arr = [[112, 147, 116, 106, 115, 150, 113, 119, 136, 120, 130], [141, 111, 130, 142, 137, 117, 139, 140, 125, 134, 130], [123, 129, 113, 115, 119, 144, 124, 134, 136, 128, 137], [125, 126, 126, 131, 124, 133, 125, 129, 133, 124, 128], [122, 135, 128, 125, 122, 134, 123, 122, 130, 124, 127], [112, 141, 117, 113, 112, 149, 115, 122, 138, 119, 131], [128, 123, 131, 136, 127, 126, 129, 128, 130, 125, 126], [125, 132, 125, 124, 126, 134, 125, 126, 129, 126, 128], [135, 105, 127, 147, 125, 123, 137, 143, 134, 129, 133]]
Indices start at 1.
(1, 1) => 112
(1, 10) => 120
(3, 8) => 134
(1, 9) => 136
(6, 7) => 115
(7, 9) => 130
(4, 4) => 131
(9, 5) => 125
(8, 10) => 126
(4, 2) => 126
(4, 1) => 125
(1, 2) => 147
(1, 11) => 130
(4, 6) => 133
(6, 6) => 149
(2, 8) => 140
(6, 9) => 138
(3, 10) => 128
(3, 11) => 137
(8, 8) => 126
(9, 8) => 143
(4, 11) => 128
(3, 4) => 115
(6, 3) => 117
(4, 7) => 125
(2, 4) => 142
(5, 8) => 122
(5, 5) => 122
(3, 5) => 119
(4, 9) => 133
(4, 5) => 124
(6, 4) => 113
(2, 9) => 125
(6, 2) => 141

a =
[[129, 134, 128, 126],
 [130, 128, 152, 134],
 [134, 130, 139, 137],
 [128, 132, 126, 126],
 [125, 131, 124, 129],
 [132, 129, 135, 133],
 [124, 114, 129, 135],
 [133, 118, 133, 142],
 [123, 128, 128, 124],
 [122, 116, 129, 143],
 [124, 124, 128, 126],
 [121, 123, 133, 138]]
Rows and columns are counted from 1.
(1, 1): 129
(12, 1): 121
(9, 1): 123
(8, 3): 133
(6, 1): 132
(8, 4): 142
(1, 3): 128
(4, 1): 128
(2, 1): 130
(8, 1): 133
(3, 4): 137
(8, 2): 118
(7, 4): 135
(6, 3): 135
(4, 3): 126
(9, 3): 128
(11, 3): 128
(7, 1): 124
(4, 4): 126
(3, 1): 134
(1, 2): 134
(11, 1): 124

M =
128  142  129  135  136  142  117  131  113  128  123  125
134  136  131  129  141  141  117  135  110  130  133  134
131  139  143  112  135  124  136  131  124  135  148  121
123  133  137  122  127  137  128  124  123  129  121  117
127  139  131  121  127  127  132  133  128  139  138  111
127  134  128  116  124  131  138  104  129  128  134  129
139  133  126  131  141  133  126  125  116  120  141  139
135  132  138  116  135  118  127  141  128  123  125  107
136  126  125  129  139  120  131  121  130  112  130  130
127  137  122  128  128  134  122  120  123  131  120  122
126  133  139  132  135  120  132  128  129  116  118  116
Rows and columns are counted from 1.
row 1 col 1	128
row 8 col 3	138
row 7 col 12	139
row 4 col 10	129
row 3 col 7	136
row 7 col 2	133
row 8 col 2	132
row 10 col 9	123
row 11 col 5	135
row 10 col 6	134
row 6 col 7	138
row 11 col 2	133
row 6 col 9	129
row 6 col 4	116
row 6 col 2	134
row 1 col 8	131
row 5 col 9	128
row 6 col 6	131
row 7 col 10	120
row 3 col 12	121
row 3 col 10	135
row 2 col 5	141
row 11 col 4	132
row 8 col 4	116
row 3 col 11	148
row 9 col 4	129
row 5 col 1	127
row 3 col 8	131
row 1 col 4	135
row 10 col 7	122
row 3 col 9	124
row 9 col 1	136
row 5 col 2	139
row 8 col 6	118

A = [[114, 128, 141, 133, 127, 133, 139, 128, 134, 129], [121, 143, 132, 128, 120, 130, 137, 129, 130, 128], [120, 125, 139, 133, 129, 137, 131, 124, 137, 131], [126, 130, 126, 129, 124, 130, 131, 125, 129, 127], [110, 135, 142, 135, 120, 136, 146, 126, 136, 128], [150, 132, 103, 117, 128, 116, 113, 130, 115, 125]]
Indices start at 1.
row 1 col 1 = 114
row 4 col 4 = 129
row 3 col 1 = 120
row 3 col 5 = 129
row 6 col 8 = 130
row 2 col 6 = 130
row 6 col 1 = 150
row 4 col 3 = 126
row 5 col 1 = 110
row 5 col 10 = 128
row 6 col 7 = 113
row 2 col 10 = 128
row 6 col 5 = 128
row 1 col 4 = 133
row 6 col 10 = 125
row 1 col 3 = 141
row 3 col 4 = 133
row 5 col 9 = 136
row 2 col 1 = 121
row 4 col 2 = 130
row 1 col 6 = 133
row 5 col 6 = 136
row 1 col 5 = 127
row 3 col 3 = 139
row 2 col 4 = 128
row 1 col 9 = 134
row 2 col 9 = 130
row 1 col 8 = 128
row 6 col 6 = 116

W =
[[125 124 129 135 117 131 128 129 128 128 137 127 127]
 [122 139 131 110 120 120 115 119 101 123 138 137 147]
 [127 129 127 132 119 129 132 130 127 129 133 128 125]
 [129 134 130 127 133 128 128 131 134 125 131 120 127]
 [127 127 133 131 124 125 130 128 126 130 133 127 129]
 [127 127 125 129 128 129 130 125 126 129 124 133 125]
 [132 126 125 129 128 131 123 133 127 126 126 131 129]
 [131 120 135 130 135 125 120 130 128 130 130 128 133]
 [149 137 136 135 124 126 134 123 118 119 121 137 123]
 [118 139 116 121 113 129 145 123 124 130 126 130 121]
 [127 126 129 127 128 126 128 128 127 130 128 129 130]
 [138 127 132 132 127 127 130 125 124 125 123 134 126]
 [124 123 134 133 126 131 125 105 132 121 131 126 129]
 [132 123 133 127 132 126 124 127 129 128 126 127 136]
 [125 125 126 133 119 134 125 125 133 124 134 123 129]]
Rows and columns are counted from 1.
(1, 1) => 125
(4, 5) => 133
(3, 1) => 127
(1, 8) => 129
(10, 1) => 118
(15, 2) => 125
(4, 2) => 134
(14, 8) => 127
(15, 3) => 126
(4, 7) => 128
(2, 5) => 120
(8, 1) => 131
(1, 11) => 137
(7, 1) => 132
(13, 12) => 126
(1, 12) => 127
(7, 13) => 129
(13, 4) => 133
(7, 2) => 126
(3, 2) => 129
(12, 13) => 126
(11, 13) => 130
(13, 1) => 124
(5, 9) => 126
(3, 4) => 132
(3, 13) => 125
(4, 9) => 134
(14, 11) => 126
(13, 6) => 131
(11, 10) => 130
(5, 2) => 127
(6, 13) => 125
(7, 12) => 131
(14, 6) => 126
(1, 10) => 128
(5, 4) => 131
(10, 13) => 121
(4, 8) => 131
